Each row below holds a small network's activations on one input, seen along a few directions.
Each table varies a few parts of the input and shows all the possible inputs, shuffled.
A made-up example of a description, with smaller parts first: one of 6 places along a line, together with either a single point or (one of 2 separate values, together with one of 5 places around a ring) or one of 11 places around a ring.
Shared parts are said once, and a part with two or three values counts as separate values.
(in the rows, 128 means zero)

Other details of the inputs vary at random and push rows far along two fixed directions, the same in every table; ignore that.

Rows:
x1: 97, 99, 116, 161, 55, 21, 193, 96, 84, 170, 175, 116, 125, 168
x2: 136, 132, 125, 172, 138, 102, 202, 103, 107, 126, 116, 116, 154, 115
x3: 104, 161, 130, 136, 137, 151, 107, 84, 118, 104, 156, 154, 147, 100
x4: 69, 134, 119, 181, 103, 100, 131, 112, 98, 173, 163, 125, 112, 165
x5: 136, 122, 137, 160, 133, 101, 131, 101, 93, 181, 168, 117, 136, 148
x6: 141, 46, 118, 86, 113, 111, 90, 172, 134, 135, 118, 88, 81, 135
x7: 132, 185, 136, 137, 140, 174, 159, 125, 138, 86, 94, 141, 137, 90
x8: 138, 97, 128, 141, 62, 34, 173, 124, 103, 179, 163, 110, 136, 181
x9: 143, 131, 134, 127, 152, 161, 143, 140, 131, 104, 93, 120, 124, 93
x10: 138, 200, 156, 183, 185, 158, 208, 86, 118, 94, 76, 135, 152, 76
x11: 111, 158, 145, 193, 146, 119, 147, 121, 122, 170, 138, 123, 141, 157
x12: 106, 120, 108, 63, 142, 227, 17, 184, 182, 87, 97, 167, 95, 122
x13: 119, 218, 161, 230, 143, 90, 206, 36, 92, 152, 174, 126, 192, 120
x14: 137, 207, 153, 188, 181, 149, 170, 78, 121, 130, 138, 149, 167, 103
x15: 106, 137, 125, 164, 98, 90, 135, 100, 90, 174, 194, 126, 130, 152
x16: 100, 126, 126, 154, 83, 86, 161, 120, 81, 148, 150, 117, 110, 139
x17: 115, 154, 131, 138, 111, 136, 153, 129, 115, 111, 121, 134, 120, 113
x18: 106, 168, 131, 128, 134, 146, 149, 112, 141, 77, 93, 144, 107, 89
x19: 126, 153, 126, 136, 125, 145, 112, 115, 123, 142, 163, 138, 138, 130
x20: 95, 185, 139, 244, 167, 90, 228, 59, 88, 180, 155, 106, 166, 129
x21: 105, 104, 110, 145, 66, 62, 163, 117, 79, 151, 157, 123, 124, 155
x22: 120, 54, 106, 112, 29, 40, 125, 158, 82, 180, 178, 106, 112, 186
x23: 138, 91, 133, 126, 64, 31, 153, 141, 112, 175, 164, 90, 114, 189
x24: 140, 103, 132, 129, 137, 128, 94, 112, 118, 146, 167, 111, 148, 128
x25: 137, 82, 110, 92, 156, 172, 58, 147, 135, 130, 140, 127, 112, 117
x26: 103, 172, 125, 153, 136, 145, 136, 115, 126, 146, 144, 136, 144, 133
x27: 143, 182, 151, 143, 198, 187, 122, 77, 141, 89, 113, 152, 169, 76
x28: 141, 220, 163, 182, 196, 169, 163, 64, 136, 94, 127, 156, 190, 79
x29: 126, 166, 128, 169, 194, 149, 223, 68, 146, 67, 77, 146, 159, 65
x30: 137, 196, 153, 161, 200, 146, 215, 75, 153, 66, 67, 141, 151, 78
x31: 140, 78, 109, 99, 58, 86, 117, 163, 110, 151, 151, 115, 123, 166
x32: 110, 188, 136, 179, 141, 121, 159, 103, 110, 163, 143, 134, 155, 141
x33: 145, 70, 127, 143, 79, 43, 160, 132, 75, 187, 154, 94, 129, 177
x34: 149, 142, 136, 126, 159, 134, 175, 101, 145, 95, 85, 147, 147, 101
x35: 169, 157, 141, 64, 178, 237, 83, 178, 180, 46, 47, 165, 124, 69
x36: 138, 201, 137, 145, 168, 178, 124, 100, 140, 109, 126, 160, 154, 100
x37: 107, 188, 142, 170, 143, 140, 147, 67, 119, 108, 158, 149, 166, 97
x38: 124, 76, 102, 58, 177, 234, 5, 194, 184, 93, 82, 143, 92, 113
x39: 149, 127, 124, 115, 97, 110, 139, 145, 119, 125, 119, 134, 140, 140
x40: 88, 79, 100, 96, 84, 107, 62, 157, 103, 179, 173, 127, 97, 174
x41: 115, 106, 131, 164, 118, 74, 135, 118, 83, 213, 168, 101, 131, 177
x42: 152, 29, 131, 95, 61, 38, 93, 177, 99, 202, 157, 66, 81, 193
x43: 114, 98, 122, 126, 88, 109, 66, 171, 123, 191, 160, 114, 107, 196
x44: 136, 123, 140, 158, 71, 61, 162, 138, 84, 183, 157, 97, 124, 167
x45: 146, 45, 114, 105, 86, 65, 134, 148, 120, 163, 145, 100, 118, 163
x46: 127, 175, 129, 152, 130, 123, 204, 89, 145, 93, 108, 148, 159, 106
x47: 163, 135, 131, 39, 138, 199, 53, 189, 192, 63, 62, 149, 99, 97
x48: 140, 136, 127, 79, 167, 197, 57, 171, 161, 117, 105, 155, 128, 123
x49: 130, 130, 119, 160, 160, 129, 190, 101, 117, 98, 98, 126, 149, 92
x50: 122, 115, 131, 165, 148, 79, 205, 94, 120, 123, 122, 97, 127, 121
x51: 95, 188, 133, 158, 146, 117, 207, 78, 137, 74, 103, 146, 130, 94
x52: 106, 134, 111, 116, 124, 150, 86, 116, 115, 129, 159, 153, 117, 124
x53: 110, 88, 109, 123, 152, 141, 96, 141, 121, 157, 138, 113, 119, 135
x54: 112, 108, 103, 52, 124, 193, 25, 179, 156, 114, 125, 158, 102, 132
x55: 114, 93, 118, 130, 140, 148, 79, 159, 139, 160, 132, 111, 111, 154
x56: 126, 216, 149, 160, 159, 161, 191, 97, 160, 70, 81, 137, 138, 77
x57: 142, 66, 99, 11, 91, 162, 44, 189, 177, 78, 101, 163, 100, 126
x58: 153, 104, 146, 119, 102, 86, 127, 161, 131, 149, 125, 101, 107, 151
x59: 166, 62, 116, 19, 138, 188, 29, 210, 186, 83, 74, 121, 79, 106
x60: 118, 147, 136, 184, 175, 130, 156, 63, 109, 126, 154, 119, 165, 97
x61: 142, 46, 113, 111, 92, 86, 70, 155, 96, 207, 197, 91, 106, 179
x62: 172, 121, 123, 58, 148, 191, 86, 178, 167, 66, 70, 164, 135, 99
x63: 123, 120, 110, 53, 144, 236, 7, 196, 192, 90, 93, 159, 101, 126
x64: 134, 81, 123, 124, 128, 125, 129, 150, 110, 135, 118, 100, 107, 121
x65: 166, 66, 123, 63, 96, 106, 95, 175, 151, 130, 122, 132, 119, 155
x66: 105, 179, 144, 200, 182, 152, 160, 94, 126, 144, 106, 131, 145, 125
x67: 117, 161, 130, 116, 135, 135, 160, 115, 157, 70, 101, 144, 123, 102
x68: 174, 95, 127, 6, 150, 194, 41, 203, 205, 54, 65, 155, 101, 110
x69: 122, 44, 120, 91, 28, 42, 91, 180, 104, 186, 175, 83, 74, 192
x70: 149, 92, 124, 82, 143, 133, 120, 152, 163, 96, 97, 115, 110, 118
x71: 126, 207, 141, 146, 165, 155, 200, 92, 167, 57, 83, 147, 147, 84
x72: 130, 99, 129, 119, 80, 98, 80, 126, 109, 171, 201, 110, 140, 162
Each input here is: one of 8 places along a line, together with either one of 4 places along a line or one of 5 places around a ring.
- The inputs of x39 and x31 match in every part but the place on the line of 8. If x43 is changed in the same way as x39 into x31, which row does it become? => x63
- The inputs of x42 and x47 match in every part but the place on the line of 8. If x41 is changed in the same way as x42 into x47, which row does it become? => x32
- Which other rows agree with x14 in the place on the line of 8? List them by row number. => x11, x28, x35, x48, x58, x62, x65, x68
- Change only the place on the line of 4 in x54. List by row number the other rows that result. => x12, x15, x37
- Start at x4 and move only the place on the line of 4, one step at a time. The first step leads to x40. Which rows follow, in order? => x52, x3
- Change only the place on the line of 8 in x65. List by row number the other rows that result. => x1, x8, x29, x34, x45, x46, x57
- Start at x2 and move only the place on the ring of 5, one step at a time. The first step leads to x9. Which rows follow, in order? => x59, x70, x45

Rows:
x73: 155, 78, 124, 46, 88, 119, 55, 202, 146, 136, 129, 112, 95, 164
x74: 143, 101, 128, 85, 159, 160, 79, 132, 142, 112, 133, 140, 126, 116
x75: 123, 136, 127, 109, 119, 160, 72, 140, 124, 122, 134, 146, 128, 115
x76: 136, 99, 126, 157, 104, 97, 149, 128, 90, 164, 146, 101, 140, 148
x77: 126, 144, 133, 152, 142, 122, 175, 105, 132, 98, 89, 145, 153, 113
x78: 149, 181, 150, 134, 169, 174, 123, 129, 137, 109, 94, 147, 146, 97
x79: 107, 154, 139, 165, 110, 103, 135, 99, 119, 135, 158, 117, 118, 136
x80: 126, 175, 157, 176, 128, 88, 190, 97, 124, 154, 135, 105, 139, 135
x81: 142, 155, 132, 122, 152, 151, 159, 106, 140, 77, 108, 147, 131, 76
x82: 137, 99, 123, 145, 99, 78, 152, 107, 76, 172, 172, 108, 138, 146
x83: 137, 85, 129, 89, 123, 141, 86, 157, 155, 119, 114, 107, 111, 126
x84: 147, 62, 126, 84, 114, 134, 55, 171, 149, 127, 127, 100, 92, 144
x85: 98, 173, 144, 190, 133, 110, 160, 81, 106, 148, 165, 132, 152, 137
x86: 105, 158, 133, 163, 161, 145, 149, 108, 136, 117, 107, 123, 107, 112
x87: 146, 42, 122, 72, 118, 138, 38, 185, 140, 149, 139, 112, 109, 160
x88: 113, 169, 119, 145, 127, 150, 149, 105, 133, 112, 136, 153, 155, 117
x89: 112, 141, 109, 122, 172, 180, 113, 137, 158, 110, 98, 153, 126, 112
x90: 141, 107, 119, 71, 133, 140, 97, 142, 143, 93, 121, 128, 117, 108
x91: 108, 79, 109, 107, 91, 89, 112, 165, 112, 160, 145, 98, 90, 165
x92: 110, 170, 136, 167, 102, 108, 179, 102, 114, 116, 147, 135, 134, 116
x93: 99, 184, 135, 168, 118, 108, 178, 92, 117, 112, 144, 128, 142, 118
x94: 111, 158, 126, 157, 140, 140, 181, 119, 127, 107, 103, 136, 115, 101
x95: 144, 89, 129, 98, 75, 73, 115, 159, 118, 161, 132, 126, 119, 182
x96: 128, 98, 119, 149, 117, 70, 147, 101, 105, 174, 179, 112, 142, 155
x97: 108, 129, 131, 118, 96, 114, 108, 127, 134, 134, 153, 119, 115, 138
x98: 150, 151, 145, 99, 171, 185, 87, 149, 162, 106, 101, 150, 133, 119
x99: 155, 167, 143, 108, 141, 167, 138, 147, 159, 86, 89, 150, 126, 96
x100: 141, 171, 146, 174, 128, 111, 183, 111, 98, 155, 132, 124, 155, 134
x101: 132, 172, 140, 185, 143, 96, 183, 99, 124, 161, 142, 125, 159, 145
x102: 145, 170, 132, 143, 144, 142, 163, 121, 139, 125, 114, 142, 156, 125
x103: 122, 130, 102, 99, 156, 192, 111, 149, 154, 98, 91, 156, 122, 112
x104: 107, 148, 128, 140, 179, 175, 122, 126, 140, 115, 104, 145, 125, 115
x105: 152, 78, 104, 59, 123, 153, 77, 152, 144, 116, 133, 141, 126, 127
x106: 120, 151, 114, 99, 146, 185, 80, 133, 167, 94, 120, 165, 138, 110
x107: 106, 120, 123, 134, 73, 76, 142, 117, 106, 145, 151, 142, 132, 162
x108: 119, 148, 143, 165, 139, 89, 185, 75, 114, 134, 148, 108, 140, 111
x109: 109, 144, 117, 120, 147, 155, 145, 127, 142, 91, 74, 164, 123, 113
x110: 129, 141, 127, 130, 139, 114, 166, 92, 124, 98, 110, 154, 147, 111
x111: 133, 175, 160, 188, 135, 90, 180, 94, 119, 150, 138, 106, 128, 140
x112: 129, 115, 122, 173, 116, 92, 179, 110, 109, 157, 145, 109, 155, 146
x113: 114, 151, 125, 141, 166, 174, 121, 130, 123, 116, 97, 142, 124, 100
x114: 116, 68, 107, 127, 78, 88, 113, 161, 80, 195, 159, 102, 103, 178
x115: 129, 52, 121, 124, 67, 46, 123, 158, 99, 179, 168, 72, 110, 181
x116: 133, 150, 141, 167, 163, 149, 148, 108, 118, 117, 108, 125, 153, 97
x117: 137, 137, 122, 134, 174, 169, 126, 122, 162, 99, 101, 142, 150, 105
x118: 116, 90, 114, 70, 126, 159, 67, 172, 157, 122, 107, 120, 84, 130
x119: 128, 122, 115, 94, 100, 159, 79, 151, 121, 123, 138, 145, 126, 129
x120: 136, 65, 128, 137, 84, 51, 116, 123, 68, 202, 193, 91, 122, 166
x121: 145, 128, 131, 94, 163, 165, 92, 119, 156, 82, 111, 136, 112, 91
x122: 145, 89, 126, 107, 107, 125, 117, 160, 135, 114, 119, 115, 113, 123
- What do these inputs look like to the network? => one of 5 separate values, together with either a single point or one of 4 places along a line or one of 5 places around a ring
- The inputs of x107 and x95 match in every part but the choice among 5 separate values. If x119 is changed in the same way as x107 into x95, which row does it become? => x100
- The inputs of x117 and x89 match in every part but the choice among 5 separate values. If x76 is changed in the same way as x117 into x89, which row does it become? => x114
- Start at x98 and move only the place on the ring of 5, one step at a time. The first step leads to x78. Which rows follow, in order? => x100, x102, x101
- Change only the choice among 5 separate values in x94. List by row number the other rows that result. => x81, x92, x99, x122
- Change only the place on the line of 4 in x90. List by row number the other rows that result. => x81, x108, x121
